W =
[[-0.921 -0.969 -0.708 -0.471  0.283  0.614 -2.195 -0.954 -0.734 -0.997
  -0.456 -1.278 -1.599 -0.840 -0.517]
 [-0.465 -0.286 -1.253 -2.035 -0.841  1.369  0.283 -1.837 -2.283 -0.310
  -2.345 -0.643  2.149 -2.192 -2.811]
 [-1.201 -0.152 -1.079 -1.652 -0.992  1.176 -0.628 -1.956 -1.652 -0.155
  -1.467 -1.116  0.885 -1.234 -1.846]
 [-1.035  0.088 -0.042  0.871 -0.683 -0.736 -0.717 -0.085 -0.461 -0.200
  -0.734 -0.855 -0.407 -1.129 -0.029]
 [-0.721 -0.208  0.007 -1.262  1.019  0.754 -0.770 -0.865 -0.280  0.046
   0.147  0.062 -0.908 -0.104 -0.227]
 [-0.745  0.360 -0.118 -1.269 -0.271  0.195  0.036 -1.561 -1.664  0.218
  -1.005 -0.610  0.685 -1.496 -1.335]
 [-1.225 -0.175 -0.984 -1.882 -0.777  1.134 -0.612 -2.038 -2.024 -0.143
  -1.670 -1.117  0.911 -1.800 -2.132]
 [-0.488 -1.252 -1.329  0.274 -1.913 -1.370 -1.508  0.223 -0.392 -1.289
  -1.141 -1.587 -0.723 -1.685 -0.955]
 [-1.212 -0.160 -1.206 -2.042 -0.622  1.615 -0.650 -2.628 -2.378 -0.350
  -2.261 -1.251  1.085 -2.320 -2.682]
 [ 0.064  0.210 -0.003  0.025 -0.934 -0.049  0.078 -0.141 -0.567  0.261
   0.272 -0.668  0.617  0.265 -0.065]
 [-1.223 -0.089 -0.423  0.074 -0.630 -0.264 -0.718 -0.623 -0.366 -0.269
  -0.854 -0.673 -0.466 -0.798 -0.352]
 [-0.991 -0.209 -1.315 -2.256 -1.175  1.454 -0.219 -2.067 -1.874 -0.081
  -1.664 -0.910  1.673 -1.218 -2.294]]
W[-12][-15] -> -0.921
W[-8][-1] -> -0.227
W[3] -> [-1.035, 0.088, -0.042, 0.871, -0.683, -0.736, -0.717, -0.085, -0.461, -0.200, -0.734, -0.855, -0.407, -1.129, -0.029]
W[5][13] -> -1.496
W[10] -> [-1.223, -0.089, -0.423, 0.074, -0.630, -0.264, -0.718, -0.623, -0.366, -0.269, -0.854, -0.673, -0.466, -0.798, -0.352]
W[1][11] -> -0.643
W[-9][-3] -> -0.407
W[2][12] -> 0.885
W[5][3] -> -1.269
W[8] -> [-1.212, -0.160, -1.206, -2.042, -0.622, 1.615, -0.650, -2.628, -2.378, -0.350, -2.261, -1.251, 1.085, -2.320, -2.682]
W[-9][10] -> -0.734
W[-1][-5] -> -1.664
W[1][7] -> -1.837
W[-3] -> [0.064, 0.210, -0.003, 0.025, -0.934, -0.049, 0.078, -0.141, -0.567, 0.261, 0.272, -0.668, 0.617, 0.265, -0.065]
W[-4][-6] -> -0.350
W[9][8] -> -0.567
W[0][-11] -> 0.283
W[11] -> [-0.991, -0.209, -1.315, -2.256, -1.175, 1.454, -0.219, -2.067, -1.874, -0.081, -1.664, -0.910, 1.673, -1.218, -2.294]
W[6][-10] -> 1.134
W[:, 14] -> [-0.517, -2.811, -1.846, -0.029, -0.227, -1.335, -2.132, -0.955, -2.682, -0.065, -0.352, -2.294]
W[4][-7] -> -0.280
W[-8][-2] -> -0.104
W[:, -6] -> [-0.997, -0.310, -0.155, -0.200, 0.046, 0.218, -0.143, -1.289, -0.350, 0.261, -0.269, -0.081]
W[-4][-5] -> -2.261
W[9][12] -> 0.617
W[1][9] -> -0.310
W[-1][-11] -> -1.175
W[4][-14] -> -0.208
W[2][-4] -> -1.116
W[:, -9] -> [-2.195, 0.283, -0.628, -0.717, -0.770, 0.036, -0.612, -1.508, -0.650, 0.078, -0.718, -0.219]
W[-5][-9] -> -1.508
W[5][-10] -> 0.195
W[8][-13] -> -1.206
W[-5][-6] -> -1.289
W[-12] -> [-0.921, -0.969, -0.708, -0.471, 0.283, 0.614, -2.195, -0.954, -0.734, -0.997, -0.456, -1.278, -1.599, -0.840, -0.517]
